A small network was shown many inputs. Here are its activations along a few directions, one row for each input.
Each table varies a few parts of the input and shows all the possible inputs, shuffled.
A made-up example of a description, with smaller parts first: line(6) and (point or line(9) or (values(3) and ring(5))).
Shared parts are said once, and a part with two or three values counts as separate values.

Other details of the inputs vary at random and push rows far along two fixed directions, the same in every table; ignore that.

Table:
r1: [ 13.9   4.1  -6.6 -17.1  14.0 -10.3   2.4   5.1   0.6   1.8  19.8]
r2: [-12.5  41.2 -18.6   9.7 -32.9  20.0   6.1 -45.6 -37.0 -10.7  16.6]
r3: [-15.5   8.9  10.9  15.3 -28.1  26.4  38.6  -6.2 -38.2   1.1 -33.8]
r4: [ 7.7  8.5 -1.5 -0.2 -2.2 -1.3 13.3  0.3  0.9 -5.3  0.9]
r5: [ -0.4  23.6   3.6   6.4 -10.4  12.9 -13.4 -20.2  -2.5   4.0  23.0]
r6: [  7.7 -24.3   6.1  -4.3  11.2 -17.3  17.6  37.6  22.9  -9.2 -38.1]
r7: [ 15.9 -11.9 -14.8 -17.3  25.6 -31.8 -10.7  20.8  26.3  -9.2   9.9]
r8: [  6.4  42.5 -18.0 -12.8  -1.5   9.0  -8.1 -18.1 -10.5  -6.4  47.0]
r9: [-11.9 -42.8  32.6  30.2 -19.3   8.8  32.5  27.3   0.2  10.3 -73.0]
r10: [ 20.8   4.4 -13.5 -16.3  17.1 -22.5  -9.1   6.0  17.5  -3.4  25.6]
r11: [  8.3 -38.3   2.2  -7.6  17.6 -20.9  18.0  31.9  13.3  -1.9 -30.8]
r12: [ -3.9  15.3  -6.0 -10.6   8.8  -0.7 -28.0 -13.7   1.1   7.9  36.5]
r13: [  2.2   9.3   5.9  -8.1  14.6   2.9 -17.6  10.0   9.8  10.1  22.3]
r14: [  7.6  -3.9  -7.2  -9.8  18.1 -20.5 -33.9   6.8  24.4  -0.7  26.3]
r15: [  3.9  25.8 -26.9 -18.8  14.9 -15.9 -21.4  -5.8  16.9 -13.2  30.4]
r16: [ 11.9  14.5 -13.4 -16.7   3.4  -5.8  -2.3  -9.0  -2.6  -0.8  32.9]
r17: [ 21.4 -42.4   9.5 -16.9  36.1 -28.3 -18.0  45.7  40.0   6.9  -0.9]
r18: [-20.5  16.0  -3.1  16.5 -39.6  28.6  31.3 -34.1 -45.4  -1.0 -20.7]
r19: [-19.1 -24.8  20.3  25.1 -22.5  19.7  22.4  -1.9 -20.4   9.9 -51.4]
r20: [-15.3 -41.8  36.6  23.6 -11.9  13.6  34.9  33.2  -6.4  14.3 -71.4]
r21: [ -1.6  23.9   1.6   7.6 -12.5  13.8 -13.3 -17.7  -4.3   7.2  23.5]
r22: [  2.8 -37.3  11.2   1.6  15.9 -12.7  -3.2  25.2  17.8   6.6 -20.9]
r23: [ -6.1  35.7 -15.7  -7.0 -10.2  10.8  -0.2 -34.3 -27.1  -5.0  35.9]
r24: [ -0.5   0.0  -2.6   7.6 -17.0   0.0  19.6 -20.0 -18.4  -7.4 -11.4]
r25: [ 11.2  14.6 -16.4 -16.8  17.3 -15.9 -15.3  20.6  21.9 -13.6  18.8]
r26: [  2.1  27.1 -23.5 -24.5  23.2  -9.7 -20.1   2.3   7.5  -7.6  34.4]
r27: [-13.1 -11.5  13.1   9.5  -4.1  10.6   3.1   3.0  -9.3   8.2 -24.3]
r28: [-10.2 -50.0  -0.2   5.2  28.8 -10.8  -9.1  12.2  23.6  -8.2 -28.1]
r29: [ 12.2  10.6  -5.4 -10.1  10.4 -11.7 -32.6  -6.1  17.6   4.1  43.7]
r30: [-18.6 -10.2 -15.5   8.3  -5.1   8.3  16.7 -29.9 -18.6 -17.6 -12.9]
r31: [ -2.8  -3.5   8.0   3.7   0.4   0.7 -11.2  12.2  15.8  -2.1  -8.5]
r32: [  0.6  -4.9  -1.3  -7.0   3.0  -2.8  12.2  24.0   5.1  -7.1 -14.1]
r33: [-14.4 -10.7  18.6  30.7 -32.9  18.5  19.6 -30.2 -27.4   8.5 -32.7]
r34: [ -4.9   5.4  14.5  13.5 -15.2  21.3   4.8  -9.8 -15.9  10.7  -4.8]
r35: [ 25.1 -32.9   3.2 -12.2  25.9 -33.6  10.7  34.1  29.9  -4.1 -17.6]
r36: [ 4.5  9.9  0.6 -6.0  2.9  5.6 14.4  6.5 -7.4  0.5  4.4]
r37: [  4.7 -39.7  28.0  10.5   3.9  -1.3  19.6  20.6   0.9  16.1 -34.8]
r38: [ 13.1  10.2  -9.2  -7.6   7.0 -10.0   2.3   9.9  10.9  -4.1  13.1]
r39: [-26.3  35.8   3.3  30.6 -51.7  43.3   0.7 -65.1 -49.4   3.3  -2.7]
r40: [  3.2  16.4   2.5   5.1 -10.5   5.7 -13.9 -28.2  -5.6   6.2  26.0]
r41: [  1.4   2.0 -10.8 -11.7  19.6 -16.3 -38.9  11.9  28.1  -2.5  20.9]
r42: [-10.8  25.3  -1.9  -1.4 -12.1  19.2 -20.5 -11.1  -6.7   3.6  21.1]
Each input here is: values(2) and (point or (line(4) and ring(5))).
Changing only the values(2) part turns r39 into r15. The same change can be made to r31. Which row results? -> r6
Changing only the values(2) part turns r16 into r17. The same change can be made to r11. Which row results? -> r22
Which other rows does r16 become when the line(4) part takes its other values? List them by row number. -> r1, r10, r35
Which other rows does r12 become when the values(2) part takes its other values? List them by row number. -> r23
Which other rows does r15 become when the line(4) part takes its other values? List them by row number. -> r2, r18, r26

Table:
r43: [ 14.6 -42.2   3.8 -11.7  20.6 -24.6  14.0  37.1  14.2   3.8 -22.8]
r44: [  4.1  29.1 -12.5 -14.4   4.5  -6.8 -13.9 -24.8 -10.1   3.7  41.5]
r45: [ 16.4 -23.8  -1.6  -7.6  28.1 -32.7  -3.5  20.2  38.0  -9.8  -8.0]
r46: [  7.1 -23.7  14.5   2.1   3.3   7.2  24.9  31.8   4.2   4.4 -25.0]
r47: [  0.8  25.9 -13.2   6.5 -13.7   8.1 -10.8 -40.0  -9.3  -7.2  28.0]
r48: [-32.7  -8.9  12.2  37.3 -43.7  38.5  47.2 -34.0 -53.0   0.8 -61.7]
r49: [ -7.2  36.5  -7.9   6.5 -10.0  15.0 -55.3 -52.0   1.8   3.8  59.7]
r50: [ -3.9  20.8  10.5  10.5 -20.0  27.5  20.7 -14.8 -25.9   5.7   0.7]
r51: [ 19.8  14.4 -16.2 -30.8  36.9 -32.7 -43.1  39.3  46.4  -5.2  37.2]
r52: [-32.9 -12.0   7.2  36.8 -47.1  42.5  47.2 -32.4 -54.8  -0.3 -57.7]
r53: [ 21.6  -7.5 -22.5 -22.4  30.0 -30.4 -25.3  13.8  38.7 -16.2  30.6]
r54: [  5.2  25.8  -8.5 -10.1  -4.5  -8.5  -5.1   2.6   0.4  -6.4  15.4]
r55: [ -3.0  15.4  14.8   9.3 -17.7  19.6  31.7 -11.8 -23.9   4.6 -10.7]
r56: [-14.3  28.6 -25.4  -6.7  -8.6  14.2  -8.3 -31.9 -20.8 -15.3  24.9]
r57: [ -9.2 -27.5   2.8   0.6  14.3 -11.9  18.8  16.2   7.7  -8.0 -44.9]
r58: [  4.7  22.6 -22.9  -1.5  -6.1   3.4 -19.0 -28.4   1.5  -9.1  39.9]
r59: [ -3.0 -65.9  12.1   1.4  25.0 -25.4  37.7  50.7  18.9  -9.9 -77.0]
r60: [-10.8  21.1  11.8   9.5 -15.7  14.4 -37.2  -9.5   2.3  13.2  16.2]
r61: [ 19.2 -50.6   8.3 -16.4  35.8 -40.9  14.6  51.3  29.3   3.1 -29.1]
r62: [  9.0  22.1  -1.1 -12.6   4.7   2.1   6.7   1.5  -3.0  -4.4  23.3]
r63: [ -4.6   5.6   4.3  11.6 -25.4  13.2  12.5   1.6 -15.9   3.0 -16.4]
r64: [-13.7   2.8  23.7  31.1 -53.1  46.4  62.6 -23.7 -57.8   6.9 -40.5]
r65: [  1.4  38.9 -25.5 -12.7  -6.8   9.0 -24.8 -34.3 -19.9   5.0  61.8]
r66: [ 22.1  -6.5 -16.0 -30.8  35.6 -37.0 -27.1  52.7  47.5  -9.0  17.6]
r67: [  5.0 -21.2  26.2  -2.0  26.4  -0.5 -23.4  34.4  32.9  13.4   1.1]
r68: [ -6.0  80.0 -21.7  -7.4 -24.8  14.6 -26.3 -48.5 -24.1  -3.9  61.9]
r69: [  9.7 -70.5  25.1   4.8  20.3 -24.6  32.3  51.6  17.0  14.5 -65.4]
r70: [ 10.9 -25.6   5.6 -20.2  45.7 -29.9 -55.5  31.2  47.5  18.8  29.8]
r71: [  6.5  31.1 -20.9  -5.5  -4.2  -5.0 -11.3 -34.8  -1.7 -13.3  40.1]
r72: [-37.1 -34.8  33.1  44.7 -29.8  35.1  19.1 -15.2 -28.0  13.6 -70.6]
What is each input in this table made of? -> values(5) and (point or ring(5))
Changing only the values(5) part turns r68 into r55. The same change can be made to r66. Which row results? -> r64
Which other rows does r72 become when the values(5) part takes its other values? List them by row number. -> r49, r60, r67, r70
Which other rows agree with r52 in the values(5) part? List them by row number. -> r48, r56, r57, r59, r72
